These are the activations of a small neural network, seen along a few directions. Each row is one input.
In each table, some parts of the input vary, and every possible input appears once, in random order.
A made-up example of a description, with smaller parts first: one of 6 places along a line, together with either a single point or one of 9 places along a line or (one of 3 separate values, together with one of 8 places around a ring).
Shared parts are said once, and a part with two or three values counts as separate values.

Other details of the inputs vary at random and push rows far along two fixed directions, the same in every table; ignore that.
These rows show it; all are for the same input, with only those details redrawn:
[-20  16  15 -20 -53 -22 -28   6  33 -15  -4 -25]
[ -9  10   0  -5 -24 -13 -14   4  18  -8  -1 -15]
[  6   5 -31  19  21   2   3   6  -6  -2  -2  -2]
[ -1   7 -16   8   1  -4  -4   4   4  -4  -1  -7]
[  8   3 -31  22  27   4   8   4  -9   0   1   2]
[-10  12  -2  -6 -25 -13 -16   6  18 -10  -4 -16]
[  5  11 -39  19  20   1  -3  14  -5  -7  -9  -6]
[-10  12  -2  -6 -25 -13 -16   6  18 -10  -3 -16]

A family of inputs:
x1: [ -5 -31  56  -2   9   0  36 -43  -3  23  24  18]
x2: [  6  -6 -36  20  21   2   1  21 -23  -1 -10   1]
x3: [ -2   5 -26  18  26   6  -3  20 -13  -7 -21  -8]
x4: [  7  -6 -44   7  31 -12  -5  14 -13  -4  -1  14]
x5: [  6  -2 -35  13  32 -12  12   7  -8  -1   4   6]
x6: [  4 -12 -31  14  26  -2   8   8 -20   0 -10   8]
x7: [ 18 -34   9  21  54  23  37 -21 -35  33  21  35]
x8: [  9   3 -30  24  25  16   4  -3  -9  -2  -2  -1]
x9: [-13 -26  53 -13  -7 -17  23 -25   4  17  25   9]
x10: [ 18  34  37 -36 -56  31  -5  29  33 -22 -18 -14]
x11: [-12 -24  72  -7 -21   9  17 -43   7  19  24   3]
x12: [  9   2 -40  15  18  14 -19   7 -11  -8 -11   3]
x13: [  6  58   1 -14  -4  41   2  25  -6 -11 -14  -4]
x14: [  4   1 -28  11  24  21 -16  16 -17  -3 -23   0]
x15: [-15  -4   7 -26 -15 -21 -21  17   8  -4 -10  -3]
x16: [ -5 -39  73 -10 -33   4  24 -49   0  27  40  13]
x17: [ -7   2  -2 -12 -26 -12 -26   5  12  -7  -1  -3]
x18: [-22  14  13 -26 -48 -27 -26   0  37 -19 -10 -22]
x19: [ 13 -42   2  17  43  -4  47 -18 -34  28  33  33]
x20: [ -7   1 -16  -9   7  -4 -20  17  -1  -8 -26  -1]
x21: [ 33  46  15  -7   1  29   5  13 -14  -4 -17  -8]
x22: [-20  16  15 -20 -52 -22 -28   6  33 -15  -5 -25]
x23: [  3 -34  40  -8   1  -5  24 -48   0  23  35  31]
Describe the family of inputs behind these rows.
> either one of 3 separate values or (one of 4 places along a line, together with one of 5 separate values)
Change only the choice among 5 separate values in x14. List by row number the other rows that result.
> x8, x11, x12, x16
Which other rows belong to the same alternative as x13? List them by row number.
> x10, x21

A family of inputs:
x24: [ 33  -3 -54  46  67  45  22   5 -31   4  -4  17]
x25: [  0 -45  41  16   7  -1  32 -54  -5  27  35  16]
x26: [ 20  19 -30  -2  -4   8  -2  27  -3 -12  -6  -1]
x27: [-25  45 -13  -9 -54  -2 -52  40  31 -39 -44 -54]
x28: [ -9   5 -56  11  -1  -7 -40  27  12 -23 -30 -19]
x29: [ -2   8 -54  -1   4 -21 -21  42  11 -23 -25 -12]
x30: [-10  12 -26 -19  19   7 -35  39 -21 -14 -48  -2]
x31: [ 16   0 -78  34  60  -6  11  35 -26 -14 -23   2]
x32: [ -9   2 -28  12  13 -21   1  28  -1  -9 -11 -16]
x33: [ 11  13  20   1  16  12  18 -18  -5  11  12   8]
x34: [18 -1  8 -3  2 11 26  1  2  4 10 13]
x35: [-17  -1   8   6  17 -15  10 -17  -6  10  11   0]
x36: [-19  23  58 -24 -39  -5   1 -20  21   4   9 -15]
x37: [ 10 -35  27 -10  26  12  22   7 -28  22  -3  28]
x38: [ 22 -22 -34  33  74  11  32 -26 -42  28  34  45]
x39: [-16  55 -17 -34 -49 -11 -56  36  35 -39 -38 -33]
x40: [  0   6  52 -26 -46  -9  10  -6  24  -1  11 -10]
x41: [ -6  26  -1 -17 -63   3 -46  15  28 -24 -15 -26]
x42: [ 10  12 -79  35  76   0   0  19 -34  -9 -22   6]
x43: [ 18 -26  54  16   8  27  44 -52  -8  29  37  17]
x44: [-15  17  46 -22 -51 -11   5   7  26  -7   1 -22]
x45: [ -1   3  74 -36 -50   0   6 -44  19  18  42  13]
x46: [ -9 -46  48  23  12   2  41 -55 -10  32  41  12]
x47: [-27   5  28 -34 -44 -30 -26 -14  35  -3   5  -4]
x48: [-13  -8  23 -31 -59 -35 -19   3  28  -5  16  -5]
x49: [  9 -50  34  12   1   3  26 -56  -7  36  51  29]
x50: [ 11 -16 -49  24  59  32 -10  33 -45  -1 -42  14]
Changing only one part turns x38 into x49. The same change can be made to x30. Which row results?
> x50
Describe the family of inputs behind these rows.
> one of 3 separate values, together with either a single point or (one of 2 separate values, together with one of 4 places along a line)
Which other rows agree with x40 in the choice among 3 separate values? List them by row number.
> x26, x29, x31, x32, x34, x37, x44, x48
Change only the choice among 3 separate values in x29. List by row number the other rows that result.
> x28, x47
Start at x41 and move only the place on the line of 4, one step at a time. The first step leads to x24. Which rows follow, in order?
> x43, x27
Change only the choice among 2 separate values in x36. List by row number the other rows that result.
> x35

A family of inputs:
x51: [  0  17  42 -21 -50  12  -9 -24  29  -4   9 -10]
x52: [ 10  23 -72  39  30   4 -12   7  -4 -14  -9  -9]
x53: [-11 -16 -12   8  11   1 -14  -1  -6  -1  -5   3]
x54: [ 13 -27  17  10  21  -3  44 -22 -18  27  38  27]
x55: [  6   6 -17  25   0   0   6 -14   6  -2  14  -8]
x56: [ -7   6  52  -9 -34  -5  18 -36  26   6  24  -5]
x57: [-27  11  27 -44 -68 -36 -31   5  39 -10   5 -13]
x58: [ -9 -14 -26  -2  -1 -22 -14  20   3 -12 -15  -2]
x59: [  9  19 -36  16  35  22 -11  30 -15 -12 -36 -12]
x60: [ 17   4  -1  -9  16  15   6   9 -16   8   2  19]
x61: [-19  -8  -8  -2 -18 -14 -18  13  12 -11 -17 -13]
x62: [-27   4  -2 -13 -17 -16 -31  22   5 -14 -27 -19]
x63: [ 12  27 -40  12  20  32 -23  28 -19 -12 -35  -6]
x64: [ -4  24   6 -14 -35  20 -30  24   7 -14 -32 -23]
x65: [ 26 -10  29   5  14  23  50 -22  -7  22  32  19]
x66: [-12 -47  25   2  20 -27  27 -36 -15  29  30  23]
x67: [ 21 -36 -28  58  75  22  38 -46 -37  30  34  28]
x68: [ -3   1  48  -7 -44   5  14 -31  22   8  29  -5]
x69: [  6 -36  33  -5  32   5  35 -18 -26  27  13  31]
x70: [ 13   6 -11  24   7  12  17  -9   6  -2  11  -3]
x71: [  8  13 -16  -7  20  -3  -1  28  -3  -9 -19   2]
x72: [-21 -38  33   1 -23 -24  -2 -29   7  14  21  -3]
x73: [ 28  13 -13  11  47  21  42   0 -23   8   4  15]
x74: [ -1  10 -70  14  11 -26 -25  37   2 -19 -20 -12]
x75: [-10  -5 -10  22  13  -7  -2 -18  -4   0   2  -9]
x76: [ 11  -7  27  15   1  13  33 -48   9  15  38  15]
x77: [-5  0 -2 14 14  3  6 -7  3  0 -6 -5]
x78: [ 12  17 -10 -13  -7   6  -9  34  -8  -7 -17   1]
x79: [ 10   9 -12   8   6  -3  16  -9   8  -3  21   7]
x80: [  2  25  48 -22 -47  22  -7 -17  19   0   8  -5]
x81: [-24 -30  18 -17 -28 -38 -22 -20  17   5  16   5]
x82: [  9  19  58 -11 -19  25  22 -23  -3  13  14   4]
x83: [ -6   1   1 -28  -9   5 -23  22 -10  -4 -24   2]
x84: [ -1   3  -8  -7  10 -24  11   9   2   0   0   3]
x85: [ -6  21 -36 -11  19   4 -32  56 -16 -23 -52 -10]
x86: [ 11  -9 -16   4  15 -15  20   4  -5   2  10  10]
x87: [-16 -11  73 -32 -30   6  -5  -9   1  11  -2   3]
x88: [  6  -6  38  -7 -26  -9  30 -26  20   8  37   3]
x89: [ -3   1  50 -14 -21  -6  26 -22  14  13  34   2]
x90: [  0  11 -54 -10  16  -5 -37  45 -10 -25 -45  -5]
x91: [  9  20  -1 -17  10   5  -2  29 -14  -5 -21   1]
x92: [-19 -30  53 -16 -36  -9   0 -24   9  10  16   1]
x93: [ -4  35 -60  26  12  -6 -21  23   6 -23 -24 -26]
x94: [  9  -3 -42  12  29  15 -18  36 -18 -11 -37  -4]
x95: [-11   1 -12   0   2 -35  -2   3   4   1   6  -3]
x96: [-11  17 -40  -2  11   1 -37  48  -6 -24 -54 -21]
x97: [ 44  -5   1  35  54  55  52 -20 -38  26  22  30]
x98: [ -3 -13   2  -8   1   8 -15  -2  -2   2 -14   6]
x99: [  7   1 -21  19   2 -11  12  -6   6   4  21  -2]
x100: [ -5  -2 -29  25   2  -5 -20   2   4  -9  -6 -17]
x101: [ -3   3  -1 -13  -2  19 -23  15 -10  -3 -25   4]
x102: [-25 -34  45  -5 -16 -25   1 -34   6  17  20   1]
x103: [-15   8  30 -13 -38 -31   2 -20  28   1  26 -13]
x104: [-21 -38  32  -2 -17 -23  -4 -44   5  16  26   6]
x105: [ -6 -42  34  -5  20 -17  34 -29 -12  23  25  27]
x106: [21 23  1 -6  5 23 11  2 -9  2  7 10]
x107: [-25  21 -28 -22 -52 -51 -58  24  34 -28 -14 -28]
x108: [-24 -19  39 -27 -23 -25  -8  -2   8   2   4   1]
x109: [ 32 -23 -33  49  74  13  54 -38 -30  29  48  35]
x110: [ 10   2  49  -8 -28  18  22 -27  14  10  19  -1]
x111: [ -6  26 -58  14   9   6 -35  29   0 -24 -35 -23]
x112: [ 30  19  -5  11  45  34  37   5 -31   8   6  17]
x113: [-29   9  35 -23 -73 -12 -33   0  37 -12  -7 -32]
x114: [ -7  30 -12   1 -24   6 -13   1  18 -11  -2 -16]
x115: [  8 -14   2 -11  14  11   6  15 -26   8 -12  15]
x116: [ 0 19 -2 16  7 10 15 -7  2  2  4 -7]
x117: [-14  19  37 -32 -63 -16 -14 -13  39  -9  21 -15]
x118: [ -2  41 -33   2   5  21 -34  45 -11 -26 -51 -26]
x119: [ 16 -18  -6  16  41  36  16   5 -37  13 -10  18]
x120: [ -3   9 -16  -6  11 -16   0  20  -5  -5  -9  -4]
x121: [  8   7  -4 -19 -15  -6  -7  25   3  -8 -14  -7]
x122: [ 16 -44 -13  35  65  18  34 -32 -31  23  22  36]
x123: [  6  29 -54  -7   5  -5 -35  47   4 -26 -36  -9]
x124: [  0  -1  50 -18 -27 -17  25 -29  21   9  34   4]
x125: [ -6   4 -13   9 -14   1 -15   8  15 -11 -12 -19]
x126: [-10   2  52 -27 -49   8 -21 -17  26  -1   1 -11]
x127: [ -2  -3   0  18  25  13  14 -10 -12   7   0   0]
x128: [-10  -3  -3 -28 -28 -12 -30  31   9 -17 -31 -12]
x129: [-17  -1 -66  10   2 -30 -40  40   2 -22 -33 -18]
x130: [-22   9  22 -15 -55 -14 -38  -9  39 -14  -4 -23]
x131: [ 50  -1 -57  45  92  42  45  -1 -46  14  10  38]
x132: [-16  -3 -17   6   8 -13 -17  14   3 -10 -23  -9]
x133: [ 51  -6 -11  36  69  48  61  -9 -48  27  27  38]
x134: [ -3 -28 -12  -1  20 -13   4  -7  -9   3   4  14]
x135: [ 13  27 -55  18  15   5  -1  35  -3 -14 -12 -10]
x136: [  2 -16  57  -9 -27  16   7 -24  13  12  13   1]
x137: [  1  21 -66   5  12 -18 -30  41   7 -29 -25 -10]
x138: [-22 -22  29 -26 -28 -21 -16  -9  14   3   9   7]
x139: [ -4  20  50 -20 -40   8   2 -14  25  -2   4 -13]
x140: [ -1 -46  29  -3  10  -6  30 -24 -17  25  28  26]
Describe the family of inputs behind these rows.
> one of 3 separate values, together with one of 5 places along a line, together with one of 6 places around a ring
Changing only the place on the line of 5 turns x136 into x100. The same change can be made to x123. Which row results?
> x107
Changing only the place on the line of 5 turns x125 into x113. The same change can be made to x84. Which row results?
> x120
Changing only the place on the line of 5 turns x127 into x118. The same change can be made to x116. Which row results?
> x82
Change only the choice among 3 separate values in x74. List by row number the other rows that result.
> x95, x107
Change only the place on the line of 5 in x132. List by row number the other rows that result.
> x62, x87, x96, x102
Start at x119 and move only the place on the line of 5, one step at a time. The first step leads to x94. Which rows follow, in order?
> x92, x61, x72
